A small network was trained on invented records. Each row is its activation on one of them, seen along a few directions.
Here are examples, each followed by its value of one field, F.
Other fields move the rows too, some of them a lot.
Strong random noise was added to every row along 11 fixed directions; ignore it. To show where, here is one row again and again, with new noise each time:
[ 188 -412  -36 -424 -169 -112 -321  232 -246  239 -545 -337  235  609
   71  221 -172  -94   76  335  268  -54 -223  172 -313  -79]
[ -84  306  318   34    1 -133  195 -255  641  -64  312 -124 -131 -302
  134 -249   88 -299  120 -223 -531 -232  330 -132   65  154]
[-333   81  379  -18 -275 -222   91  129  -63  192  347  -69  -61  256
  329  213 -269 -121  824   24  -89 -175  213   73  -83 -352]
[  12  326 -400  463  187 -100 -165  523 -244   71  546  279  -61 -569
 -410   26  262 -328 -241    7  409  414  -70  547  244 -126]
[ 186  129 -186    9   14   87   22  183 -269   18 -152  -18   73   -6
   14   18 -239  256  -44  -69 -277 -121 -199 -146   65 -413]
[  30   21 -138 -111  130   37 -150  664  286  109  -52 -647  135 -270
 -530 -121  166 -322  147   34  313 -184  590   63 -353   25]
[ 265  -28 -494 -232   80   21  -20  485   45   66 -365 -194   56  172
 -249  214  110  143 -211   79   39  -44   85 -118 -311 -207]
[ -50  175   -9   -4  -29  203 -188  429   83  222  240  587  -73  184
  -17  165 -164 -445  243  243  125 -434  160 -162  221 -212]
[ 398  -39 -400 -160  -23  -12  271  204  396   40 -164 -755  -16 -214
   73 -310   71  289 -326   90 -308 -294  335 -106 -346   92]
[ -90   88  327    0 -273 -148  165 -186  224  171  358   61 -191   53
  500 -152 -273  -58  373  246 -368 -440  201  -37   31  -60]
[  85 -157 -234  -89 -220  -49 -100  319 -304  255   63  240   16  588
  381  465 -113 -112  147  236  287   84 -271  207   62 -224]
[  19   14  267   85  197  288 -165 -569  213 -152    2  730  -89  -40
 -103   90  130   66 -208  230   31 -143  171 -533  187  243]
[ 111 -194  226   73  -35  337  -57  -58 -446   92  -60 -336  260 -140
   47 -240 -471  420  201  232   64 -466  123 -312    9 -200]

[-107  -61   94  122  -89 -150 -215  -14  -64 -131   94 -263 -244  -82
  147   42  155  186  349  113  313  491  176  425 -124   44]
f14
[-194 -308   96   39 -187  198 -232 -152  -85 -188 -195  264 -306  546
  330  556  297  249  592  188  726  812  272   11 -100  256]
f15
[  61 -250  235   87   33  281 -284 -256 -287  -89  -41  237   23   20
   24  -16 -237  296   29  358  289 -247   50 -164   80    9]
f9
[  40  245 -380   37   -5 -241  577  126  641  157  618  142 -129  -10
  407   62  370 -502 -433 -267 -299   11  -67  116  187  307]
f12
[ 174  305 -264   44  286  328 -206  473   58 -269 -508  -27   12 -152
 -450   26   25   54  -10 -469 -131  168   70 -312   88 -319]
f6
[ 330  235 -320  158 -247  468 -103  518  297   13    7  -41 -327   11
  609 -415 -182 -461  119 -137 -141    9  -36  185  598  134]
f16
[ 320  -56 -344  232  104  617 -114  447  -22  -58   47 -481   65 -292
   84 -264  -60   48  -11 -125  311 -163  275 -126  321  138]
f7
[-158  193  -94  -32  169   19 -187  240 -146 -118 -116  612  -57   30
 -532  320  116   22   77   15   85   76  -25 -132  -75 -343]
f15
[  17  231 -231   32   -9  139   30  589 -309  221  176  267  134   55
  -91   43 -344 -190  107    5  -43 -406 -181   20  240 -488]
f11
[ -96  106  111  272  100 -216 -127 -310  -61 -106  305  398 -240 -293
 -134  -74  158  101  -50  193  -19  185   14  234   18  -29]
f2
[-109  156  615 -173  157 -174  -65 -643  661 -188  -37   24    2 -306
 -203 -401   94 -413 -153 -162 -511 -249   64 -154   35  374]
f4
[  45  163   99  -16   56  187  -41   48  416  -68  185  325 -200 -122
  -23 -143 -119  -92   26  180 -234 -635  371 -303   94  -37]
f9
[-326  -68  265  285 -121   86  282  -40 -252  133  595 -168   90 -246
   69  -58  -80  124  433   39  315  -70  406  -34  -71    1]
f8
[   3   71   48 -102 -136   51 -167   56  427   -4 -148  283 -240  263
  208   -9  155 -506   89  -16  -15  241   -8  115  138  289]
f8
[-231   69  -96  207  103 -319  193  -17 -590  -31  289  258   46 -133
 -328  413  -33  528   68   70  104  239 -176  118 -174 -535]
f4
[  -1  348   48  -25   70 -139 -545  505  242 -102 -274 -148 -310 -376
 -441 -433   -4 -414  260   30  -49   93  186  472  -33 -158]
f5
[  80  233 -124   -4   24  275  111  453  244  -61  157 -201  -52  -21
  118  -17 -116 -100  245 -331 -221 -296  239 -176  174 -237]
f9
[  49  -58   54 -173  -78   99 -223  315 -159   33 -374 -384  207  120
  -20  -33 -113 -230  149 -124  133   37 -134  144   -5  -72]
f15
[-239  327  -46    6 -185 -433  425  161  398  407  520  549 -284 -276
 -220 -194   37 -326 -121  386 -382 -443  175   10 -117   40]
f1
[  55  304 -152  123  230  310 -314  639 -216 -226 -252 -117  -76 -410
 -560 -233 -225  349  347  -64  -33 -225  390 -203  -53 -558]
f6
[ 435 -170 -705  -84   60  433  134   99 -311 -267 -620  -99   40  537
  361  492  106  744 -343 -314   13  505 -378 -350   57 -203]
f13
[-149  -85  214   40   84  418 -100  119 -447  -56  -26  225  122  102
  -94  164 -436  537  551  219  186 -573  284 -613  -47 -527]
f12
[ 102 -240 -145  378   11  186  383 -532 -476  -13  373   99  100 -212
  286    8    0  742 -361  190  299  168 -100  -98  127  196]
f11
[ -88  232    6  129   -1   12  217 -306  327  -85  105  491 -297  -54
   66    6  193   93 -155   42 -246  102   96 -260   85  216]
f13
[-158  310  302  -93   45 -239 -160  -84  472   -3   57  434 -271 -217
 -273 -254  -81 -410   86  208 -355 -367  110   19  -30  -24]
f4
[-145  -95  352   45 -216  -40 -161   85  -91   96   71 -455 -133  -67
  152 -260 -317   -6  672  282  197 -167  396  230 -152  -92]
f5
[-105   -3   23  -73 -259  -39  113  377 -309  236 -123 -251   -2  133
   91  -60 -234   29  378  -13 -111    6  -84   49  -28 -191]
f13
[ 220  134 -303  185 -131  -99  145  -75  432   20  352  253 -469 -297
  398 -371   53   45 -372  374 -201 -163  190  227  125  235]
f5
[ 383  278 -329  139  162  309  124   33  517 -324  -46 -318  -66 -189
  337 -252  137  -44 -306 -543 -517  -13  -27 -171  389   17]
f2
[ 101  -80   74 -123  -41  439 -491  540 -407  191 -500 -211  303   32
 -211 -290 -439 -313  203   70  269 -287 -156   33  148 -195]
f1
[  54   75 -186  138  230  368  -88  258 -177 -145  -45  -68  144 -164
 -277  146  -21  188   -5 -196  185   22   95 -250  120 -234]
f14
[ -92  156  210  160   55 -204  301 -280 -105 -136  160 -551  112 -525
  -63 -368 -205  359  -11 -402 -537 -120  -51    4  -82 -234]
f3
[ -86  -88  361  143 -110   -2   78 -205  -92  108  452 -317  223 -216
  350 -326 -298  -71  196   91  -10 -400   54   90  177   45]
f10
[-103   94  270  -98  214 -371 -233    3 -111  -19 -120 -335  271 -405
 -690 -277  -56 -337 -192 -102 -195 -141 -139  284 -196 -176]
f3
[ 101 -208  116  -21   57  163   96 -429  228  -28   60 -222  247 -128
   66 -192  209 -162 -388 -147   61    8  -84  -79  102  526]
f1
[ -35  149  -39 -244   80 -293  -57   10  244   10 -386  108 -131   91
 -262  -30   62  -12  -78   47 -363   53  -50    9 -307  -94]
f10
[-185    9 -124  173 -268 -206  496  119 -308  379  803  225  224  185
  400  394   71 -251  -29 -282  182  138 -354  278  306  -20]
f11
[  24   27 -125  225  -24  221  143  426 -267   87  387 -455  286 -262
   31 -185 -158 -219   88 -297  135 -120  -33  211  275 -126]
f16
[ 349  173 -438 -140  -54   58 -194  143   63 -117 -906  182 -441  -66
   -8 -271   79  264 -392   57 -420  346 -257   -8  -16   17]
f8
[  23  -61  313   81   79  212 -283 -424   61 -197  -96  187   17  -10
  159  -63  -52 -107   92  -83  -28   13  -45 -123  339  165]
f7
[ -32   45 -193  362  169  316 -283   56 -162 -141  291  748 -229 -129
 -143  213  145  100 -122  219  518  138  113  -47  279  -35]
f3
[ 159   49    9  307 -140  187 -210  283 -607  -30  -88 -366  -61 -282
  258 -362 -520  386  390    5  -56   62 -238  260  198 -448]
f12
[ 285 -107 -215   44 -180  150 -255  -66 -159   -6 -280  345 -325  287
  587  -99 -182  147  -27  268  -41  203 -334  208  301   -7]
f7
[-203  271  384   15  203 -150 -217 -103  325 -279  -10 -371  102 -290
 -248  -68  271 -551  164 -667 -171  476  -21  255  164  114]
f14
[  -1 -226   84 -102  238  377   14   82 -188  -10 -149 -411  474  -38
 -370    3 -146  273   50 -155  194 -431  272 -519 -175  -81]
f2
[ -52  141  373 -195   11 -388 -255  -14  154    0 -317 -569  162 -298
 -282 -516 -164 -451  131 -201 -374  -94 -158  297 -183  -68]
f10
[ -46  133  -98   24  368  -73  196    4 -185 -218   45  -97  505  134
 -357  540  260  -73 -201 -862  -76  347 -457 -155  132 -291]
f6
[-210  121  124  -19 -103   45  290   93  260  106  189    9  -71  107
   17   42   20 -245  318 -116  -35 -112  312 -228  -50   96]
f16

Here are new rows. What is F for each?
[ 218 -203 -169 -435   29  309  -72  191  516    7 -487 -166   46  296
 -183  -29  117  -65 -112  173   58 -479  399 -434 -285  226]
f11
[ -85  -30  228 -160  -76 -583   20 -542  197 -107    1  180 -175  168
  128  149  122  104  -97  112 -327   95 -168  249 -223   17]
f5
[-251 -251  400 -241  -56 -520   99 -581  319   56  -10   33  -43   39
 -243   43  336  -48 -102  432   73  116  197  134 -531  526]
f15
[  24 -270    1  157   10  130  -95   46 -385    1  155 -525  321  -19
  118  136  -23   16   57 -133  498  295 -138  266  121   64]
f14
[-309  329   32  220   42  238 -139  283  -71    1  176  778 -224 -128
 -272  281   78 -164  356  -70  175   72  237 -220  270 -224]
f1
[ 169   33 -218  211  -61 -181  -72   86 -322  -68 -118 -222 -245 -407
   25 -437 -144  533  -58  283  -52  278  -16  409 -146 -132]
f6
[-338  280  304  102   -2 -245    9 -136 -183  167  221  834 -179 -196
 -386  -91 -186  -66   57  385 -243 -239 -104  -17    4 -197]
f13
[-159   -6   55  -56 -142 -363  558  -41  557  217  635 -486   -7 -264
  122 -137  286 -144   -1   30 -143 -294  454  190 -359  307]
f1
[  -3 -383  412  101  163  216  -57 -538 -513   55    1 -403  677 -186
 -174 -155 -167   54 -284 -206  286   -8 -379 -175  199  351]
f10
[-145   95  220   31  -86  -77  315 -329  189  -92  173  142 -195  157
  330  209  -99  491  361  -65 -433 -264  259 -389 -135 -255]
f2
[-249  203  210  -53 -101 -122  115  285   -7  246  215  -37  228   14
 -128  -53 -172 -628  231 -227 -102 -131 -178  106  147  -29]
f15
[ 118 -165 -106 -143  101 -133   86 -248   81 -138 -292 -396   59   44
  -93   85  284  234 -263 -156   55  399   24   29 -280  184]
f5
[-153  298  202  104   -3  -61  103  102   -7   67  343   54    9 -238
   80 -210 -288 -231  332 -121 -298 -420   87  -24  179 -312]
f7
[-203 -179  168   40  135 -157 -279 -103 -167   89   66  322   47  -83
 -439  100   70  -96   37  379  494  -16  102  145 -201  122]
f7
[ -41 -103   26 -351 -167 -251  109 -105  537  -39   -8 -200  -48  703
  525  553  258 -322  197 -301 -142  195  -73   80  -93  142]
f14
[ -39  -61  -25   21  315 -273 -110  -37  245  -86  -41 -483  272 -461
 -654 -152  433 -328 -425 -243  195  289  121  282 -261  365]
f2
